A small network was shown many inputs. Here are its activations along a few directions, one row for each input.
In each table, some parts of the input vary, and every possible input appears once, in random order.
A made-up example of a description, with smaller parts first: one of 4 places along a line, together with either a single point or one of 9 places along a line or (one of 3 separate values, together with one of 8 places around a ring).
Shared parts are said once, and a part with two or three values counts as separate values.

Other details of the inputs shift rows strongly along three fixed directions, in all tables alike. That doesn't count.

Table:
R1: [ 12  -9  -5 -10  42  30 -31   4 -37  -7  -1]
R2: [-30  22  23  23 -19  -5  39  -5  20  10   3]
R3: [ 21 -23   1  -7  28  36 -26   7 -39 -18 -16]
R4: [ 15  -4  -5 -31   4  -8   8 -49 -30  -2 -25]
R5: [ 16   8 -18  11 -41 -45  -1 -34   6  32   1]
R6: [-11  19   7  15 -22  -9  26  -8  34  21  -9]
R7: [ 19  -8 -35   7 -42 -55  -3 -32  24  19  -6]
R8: [  3  -8   7 -30  12  16  23 -35   2 -13 -31]
R9: [  1  -4 -19 -28   9  -8   8 -53 -27   0 -13]
R10: [ 25  14 -32  -3 -41 -48   8 -30   3  36   3]
R11: [-11   1   0 -30  27  14  20 -32  13  -6 -28]
R12: [ 13 -24   2 -15  39  41 -32   0  -8 -11   7]
R13: [-92  63  63  41  -8  12  36  35  37 -49 -32]
R14: [ 8 -3  5 14  3  4 -4 45 13  2 30]
R15: [-41   5  39  -7  37  12  14 -40  14 -20 -17]
R16: [-63  39  31 -24  28  20  19 -10   7 -62 -34]
R17: [ 30 -14 -26  17 -13 -14 -26  32  -3  10  15]
R18: [ 12 -14   3  27  -7   8 -25  29  23   3  30]
R19: [-12  22   4   3 -17 -20  38   0  31  15  -3]
R20: [-14   8   3  -4 -28 -25  31  -3  25  22  -2]
R21: [  6 -19 -26 -37   4 -12  -5 -47 -14   8 -35]
R22: [ 30 -14 -21  24 -16  -8 -34  24  -6  16  16]
R23: [  8 -25 -19 -12  37  30 -20  11 -33 -21  -6]
R24: [ 31  -6 -26  21 -15  -2 -27  28  -7  20  12]
R25: [ 18 -11 -21  27 -17   4 -19  29 -14  10  17]
R26: [-28   7  31 -15  32  14  14 -40   6  -8 -18]
R27: [ 11 -14  -2  20  -2   2 -17  38  26  -3  28]
R28: [ 10 -24  -6 -14  33  50 -20   1 -17 -13   9]
R29: [ 21 -11 -17 -35   2 -10   9 -46 -24  -5 -30]
R30: [  8 -29  -5 -30  36  38 -22  13 -12  -9   1]
R31: [-18  12  18 -22  28  18  17 -39   3   0 -19]
R32: [  8 -21 -18 -16  39  25 -16  11 -39 -21   2]
R33: [ 22   1 -30 -10 -52 -52   2 -32  -3  43   4]
R34: [ 31  -6 -31  14 -11  -8 -19  36  -4  13  10]
R35: [  3  -9 -18 -31  17 -18   1 -47 -12  -3 -25]
R36: [ 24   8  -8  11 -49 -34  11 -26  -5  25  -9]
R37: [ 28 -17 -27  16 -13 -26 -28  27  -1   4  28]
R38: [ 15 -25  -5 -22  43  35 -25   7  -5 -16   6]
R39: [-28   8  28 -23  34   7  21 -36   3 -10 -13]
R40: [  4 -27  -5 -12  33  31 -36   9 -34  -6 -12]
R41: [  3 -15 -23 -41   6 -16   0 -46 -19   7 -28]
R42: [-24  16  23  11 -27 -15  25  -7  22  25  -1]
R43: [ 5 -3  9  6 -8  6 -7 43 -1 16 34]
R44: [ -4   2  25 -23  13  19  20 -42  -7  -7 -22]
R45: [ 24 -11 -15  15 -23  -9 -31  27 -19  26  22]
R46: [ 23 -24  -6 -14  31  29 -19  14 -36 -23 -17]
R47: [ 3  8 32 21 -1 19 11 53 -5 -5 24]
R48: [-15  18  25  10 -22 -12  49   8  21   0 -10]
R49: [ 9 -2 23 28 -7 28  1 48  4 -3 12]
R50: [ 15  -6 -26  16 -43 -47  -9 -37  21  23  -5]
R51: [ 10 -13   2  15 -14  16 -17  39   8  18  21]
R52: [-30  39  28  28 -10  21 -18  56   7 -35  21]
R53: [-16  -5   6 -10  22 -11  -6 -53  -8 -11 -23]
R54: [  8   6 -16  10 -36 -57   4 -31  13  20   8]
R55: [-33  15  23  18 -10 -27  35   0  42  -3   1]
R56: [-87  61  53  31  -7   3  41  40  40 -52 -32]
R57: [ 8 11  8 13  3 10  0 44  4 11 33]
R58: [-4  5 12 20  1 17  8 45 -2  0 37]
R59: [-35  43  30  23  -4  16  -9  63   5 -41  24]
R60: [ -5  -1  -3 -25  20 -15   1 -49 -18  -2 -19]
R61: [  6  -3  12  20   1  -2 -14  34  14   0  43]
R62: [-22  15   6   9 -20 -14  45   0  24   6   2]
R63: [ 11 -26 -13 -22  36  44 -13   8 -14 -18   9]
R64: [ 29  -2 -28  10  -9 -12 -14  37  -9  13  18]
R65: [ 15   6 -28  10 -47 -36   8 -34  -2  30   4]
Each input here is: one of 5 places around a ring, together with either a single point or (one of 2 separate values, together with one of 6 places along a line).
Q: The inputs of R44 and R47 match in every part but the place on the ring of 5. If R52 is changed in the same way as R44 into R47, which row does it become?
A: R59
Q: The inputs of R30 and R51 match in every part but the place on the ring of 5. If R11 is changed in the same way as R30 into R51, which row does it become?
A: R6
Q: List by row number the other rows that have the place on the ring of 5 in common with R62.
A: R14, R16, R19, R20, R29, R32, R35, R37, R41, R48, R55, R64
Q: Change only the choice among 2 separate values in R34. List by row number the other rows that result.
A: R11
Q: Change only the place on the ring of 5 in R5. List by row number the other rows that result.
A: R17, R22, R35, R60
Q: Change only the choice among 2 separate values in R15. List by row number the other rows that result.
A: R53
